A small network was shown many inputs. Here are its activations along a few directions, one row for each input.
In each table, some parts of the input vary, and every possible input appears once, in random order.
A made-up example of a description, with smaller parts first: one of 2 separate values, together with either a single point or one of 9 places around a ring or (one of 6 places along a line, together with one of 8 places around a ring).
Shared parts are said once, and a part with two or three values counts as separate values.

Other details of the inputs vary at random and push rows far along two fixed directions, the same in every table; ignore that.

A family of inputs:
row 1: -27  15  28 -12 -20 -20   0  11  23  -9  35 -13   8  -6  15
row 2:  36  -2 -30 -15  21  18 -20  -3 -20   0 -11  22  -8  -3  -9
row 3:   7 -34  23  22 -13  22  24 -14  26 -11 -59  -2   1  23   5
row 4: -13  -9  12  10 -31 -13  -6  27  20  -1   1  -9  18   6  14
row 5:  13  20 -23 -16  21   5 -16  -5 -24   2  29  10   2  -6  -9
row 6:  -5  26  -8 -17  14 -19 -17 -17  -2   2  36  -2 -13 -16   4
row 7: -10  13  -2  -7  -4 -26 -16 -10  10   7  28 -16  -6  -1  10
row 8:   4 -19   8  33  17  31  25 -47  -1  -3 -49  -8  -2  23  -4
row 9:   5  23 -14 -20  23   7 -11  -8 -28  -4  30  17  -4 -12  -7
row 10: -37 -18  29  10 -20  -9  -5   9  21  -6  16 -35   2  13  15
row 11:  25 -11 -16  -2  23  22  18   0 -13   3 -33  18 -12  -6 -18
row 12: -12 -51  37  24 -47   4  12  23  53  -7 -34 -29  17  36  21
row 13:  -9 -14  13  13 -16   6   9  -1  15  -2   1 -14  17  21   6
row 14:   3  29 -22 -16  17 -16  -1  22 -28   7  20  25  -6 -36 -11
row 15:  -2 -17  23   2 -18   4   4   5  28 -13 -21  -4   0   7  11
row 16:  22 -19 -14  25  14  41   5  -5 -25  -4 -45  13  14  13 -11
row 17:  12  12 -11   2  12   8   5 -24 -10   1  -2  12   3   7  -5
row 18: -19 -13  11   9  -9  -7 -12   6  15   1  19 -32   5  16   9
row 19:  10   9 -10 -31 -10 -26 -16  24   1  13  19   5 -20 -20  -5
row 20:  10  24 -10  -3   9  -5   0  -8 -16  -1  -5  27  -1 -19  -2
row 21:  -1 -20  -4  27  29  30  35 -26 -13   8 -33 -12  -4  14 -20
row 22:  21   8 -33  -2  36  11   0 -30 -37  17  -1   4 -20  -8 -25
row 23:  29  16 -24 -22   8 -12 -20  -5  -5   4   4  25 -13 -12   0
row 24: -10  27   7 -15 -12 -26 -15  21   4  -6  27  11   3 -27  11
row 25: -30 -10  29   5 -30 -15  16  22  21   3  13 -30   9  10   4
row 26: -17  16  18  -7 -11 -19   6  -5  14  -4  20  -5   4  -4  10
row 27:   5 -10  -5  15   8  26   3   4 -22  -9 -28  17   7   2  -4
row 28: -10   3   8 -31 -19 -27 -28  32  16  -7  32   2  -9 -14  14
row 29:  17  -6 -20  12  19  17  -2 -32 -12   7  -8  -3  -2  14  -7
row 30: -18  23  -1 -20   9 -17  10  16  -7   6  41  -1   0 -19  -6
row 31:  13 -12  -6  19   3  22  16   3 -23   7 -41   8   0   2 -16
row 32: -10   2   9   7 -24 -18  -3  17  16  -1  -2   0  11   1  12
Each input here is: one of 4 places along a line, together with either one of 2 separate values or one of 6 places around a ring.
Q: Changing only the place on the line of 4 turns row 14 into row 11. The same change can be made to row 16. Which row results?
A: row 2
Q: Change only the place on the line of 4 in row 19. List by row number the other rows that result.
A: row 22, row 25, row 31
Q: List by row number the other rows that have the place on the line of 4 in common with row 29.
A: row 6, row 7, row 8, row 10, row 18, row 21, row 22
Q: Change only the place on the ring of 6 in row 2. List by row number the other rows that result.
A: row 3, row 12, row 15, row 23, row 28

A family of inputs:
row 33:  13   1  -7   0   7   5   1 -22  -3   3 -10   3  -8   4  -3
row 34:  -9  -3  14  -4 -16 -14  -3   1  19  -1   7 -11  -6   4   9
row 35:  -3 -21   9  24  -9  13  11  -6  13  -3 -28 -10  11  20   6
row 36:  16   5 -14   1  17  14  18  -7 -23   6 -19  16  -5  -7 -19
row 37: -12  14  12 -19 -19 -22  -6  18  15  -4  25   2   1 -11  11
row 38: -28  13  12  -8  -4 -24   0   3  13   4  45 -25   1  -3   6
row 39:   6  26 -15 -13   2 -16 -14   7 -13   6  20  15  -3 -22  -3
row 40:   2 -11   5   0  -4  11  -1   5   4  -6  -9   0   4   9   1
row 41:  10  11 -21 -14  13  -9 -11  11 -18  10  14  12 -10 -17  -9
row 42:  -7  -8   7   0 -13 -12  -9   3  17   1   7 -16   0   7   8
row 43:  11  21 -15 -19  12  -6 -12   3 -11  -1  19  18  -3 -17  -1
row 44:  -2 -19  17  13  -9  18  18  -3  11  -8 -30  -3   5  15   1
row 45:   1  -8  -4  24  24  35  18 -29 -25  -2 -27  -3   4  14 -13
row 46:   6  16 -14 -14   4  -6 -15  14 -18   1  20  16  -2 -16  -2
row 47:   6 -11   0   7   4  10  16  -1  -6   3 -26   4  -6   2 -10
row 48:  -7 -12  14   5 -10   4   5   9  16  -7 -10  -7   5   6   5
row 49:  -7  -7   9  10  -6   5  10  10   0  -5 -15   3   6  -2   1
row 50:  14  14 -16 -17  17  -1  -8  -5 -11   0   7  17 -12 -16  -6
row 51:   3   0  -9  -3   3   4   5  13 -11   6   2   5   0  -3 -10
row 52: -12 -16  26  21 -28   1  16  10  17  -2 -23 -13  13  12   5
row 53:  -3 -11  10  11 -19   5   1  12   6  -1 -11  -6  11   8   3
row 54: -21   9  11 -10 -22 -28 -14  35   9  -4  29  -5   4 -14  11
row 55:   4  -1  -2 -10   2  -1  -7   6   3  -2   5   3  -4  -5   1
row 56: -12   4   6 -10 -20 -28 -21  14  17   2  30 -14   0   2  13
row 57:   9 -10  -1   6   7  12   2 -14   2  -1 -18  -3  -4   8  -1
row 58:  -7  21 -11 -15  14 -11  -8 -11 -13   7  45  -7  -4  -7  -5
row 59:  4  6  1 -5  0  0  3 -1 -3 -3 -2 12  1 -4  1
row 60:  18  -4 -18   3  21  15   8  -5 -20   7 -21  13  -8  -6 -14
row 61:  20   9 -21 -16  16   1 -19 -12 -15   3  12  10 -13  -6  -5
row 62:   7  21 -10 -19   7  -9  -9   5  -7  -1  19  17  -4 -18   0
row 63: -15  13   2   5  12  -1   6 -12 -12   1  11  -5   0  -5  -4
row 64: -11   5   5 -11 -13 -26 -16   9  18   3  25 -14  -4  -5  12
row 65:  15 -13  -4  10  13  24  10 -21  -5  -4 -32   6  -6   8  -7
row 66: -12   8   5  -5 -11 -17  -8  24   3  -2  16   1   4 -13   6
row 67:  -9 -19  10   5 -16  -5   4  22  10   4  -5 -13   0   7   2
row 68: -17  -8  23  -5 -25 -18   0  12  28  -4   7 -16  -3   4  14
row 69: -34  14  16  -2  -8 -25  -5  10   7   0  36 -21   3  -8  10
row 70:  12   0 -14   4   9   8  -5 -12  -8   2  -9   7   2   4  -2
row 71:  12  -4  -7  -1  12  10  -3 -10  -5  -1 -11   6  -7   0  -3
row 72:  -6 -25  11  22  -8  18  24  12   3   1 -31 -11  10  15  -6
row 73:  16  11 -18 -17  17  -1 -17  -7 -14   1  11  12 -11 -11  -4
row 74:  -8  -3   5   7 -12  -8   0   0  14   1  -2  -6   3   5   8
row 75:  11  23 -18 -13  13 -11 -12  -5 -11   4  16  19  -4 -15  -2
row 76: -13  -6   8  13   9  11  15 -18   0   1   8 -21   7  15  -5
row 77:   6  -2   2  10   2   9  10 -10   0  -2 -19   8   4   7  -1
row 78: -21  -5  23   0 -23 -15   3  19  24  -7   7 -10  10   0  15
row 79:  -4   6   4 -11  -8  -7  -8  15   7  -5  15   2   5  -6   7
row 80: -15  -9  11   1 -13 -14   6  21  12   4  -1 -10  -2  -5   2
row 81:  11   7 -13  -6  10  -3  -7 -15  -3   4   2   4  -9  -5  -2
row 82:  11  -4  -7  -3  13  11   0  -5  -5  -3 -11   8  -5  -2  -4
row 83:   2  23 -13  -8  25   0   7 -28 -18   7  25   2  -8  -6 -13
row 84:  17  -8  -7  17   8  23  13 -26  -7   0 -35   9   2  14  -5
row 85:  -5 -11   5  10  -2   6  17  15   1   3 -14  -5   5   2  -6
row 86:   6  21 -13 -19   9 -13 -14   6  -9   0  24  16  -2 -18   2
row 87:  -1 -25  12  11 -11  13   3  -1  13  -5 -19 -13   2  19   4
row 88:  21   3 -12  -6  17  16   5 -17 -14  -2 -17  19 -11  -3 -10
row 89:  16   9 -13   0  15  14   7  -8 -25  -2 -17  23  -4  -9 -12
row 90:  20  10 -23 -14  15  -2 -18 -14 -14   5  13   8 -10  -5  -4
row 91:  11  19 -19 -12  12 -13 -13 -11  -8   6  16  11  -9 -12  -1
row 92:  13   0 -10   0  11  14   0  -5 -11  -4 -10  14   3   0  -4
row 93:  -6 -12  14   2 -15   7   2  12  12  -8  -4  -5  10  10   7
row 94:  -8 -24  14  23  -8  17  29   8   7   0 -33 -10   8  12  -7
row 95:  -7   6   1  -5  -8 -21 -14   6  14   3  18  -8  -1  -2  10
row 96:  -9   1   7  17  11  15  19 -23 -13  -2 -14  -6   2   7  -7
row 97: -18 -10  21  -3 -21 -11  -3  23  25  -6   9 -13   7   4  13
row 98:   7  14 -12 -26   5 -13 -22   9  -6   1  29   9 -10 -14  -1
row 99:  -2 -22  13  25 -14  17  13   5   5  -2 -33  -8  15  16   0
row 100:  -2   7   2  -5  -9 -17  -7  -4  11   2  11  -4  -4   0   7
row 101: -10 -22  20  12 -20   8   7  12  16  -8 -14 -11  14  17   9
row 102: -11  -5  14  10 -19  -7   2  17  11   0  -5  -8  11   0   6
row 103:  16  15 -18 -13  16  -3 -11 -16 -11   5   7  11 -14 -11  -5
row 104: -11  -5  11   1 -19 -11  -7  15  15  -2  10  -7   9   8  10
row 105: -16  -8  18   9 -19 -12   1  15  23  -3   1 -12  12   7  13
row 106: -16  -8   9  17   3  14  10 -10  -8  -2  -4 -16   7  15  -2
row 107: -28  12  12  -5  -3 -20   4  -2  10   3  41 -22   1  -3   4
row 108:  14 -10  -3  10  13  27  14 -15  -7  -6 -33  11   0   7  -8
row 109:  10 -10  -7  11   1  15  -1 -12  -3   1 -18   2   5  15  -1
row 110:  13   5 -13   0  11   5  -5  -6 -10   1  -3  12   3  -2  -3
row 111:  21   0 -21   5  20  13  -5 -21 -15   3 -13  10  -3   4  -6
row 112:  15  -4 -11  -1  12  11  -5 -16  -7   1 -10   2  -7   4  -4
Q: Changing only one part turns row 79 into row 93. The same change can be made to row 54. Which row results?
A: row 46
Q: Changing only one part turns row 111 into row 56. The same change can be made to row 99. Which row results?
A: row 53
Q: What do these inputs look like to the network?
A: one of 5 places along a line, together with either one of 2 separate values or one of 4 places along a line or one of 10 places around a ring
Q: Change only the choice among 2 separate values in row 63. List by row number the other rows that result.
A: row 107
Q: Change only the place on the line of 4 in row 89. List by row number the other rows that result.
A: row 36, row 47, row 52
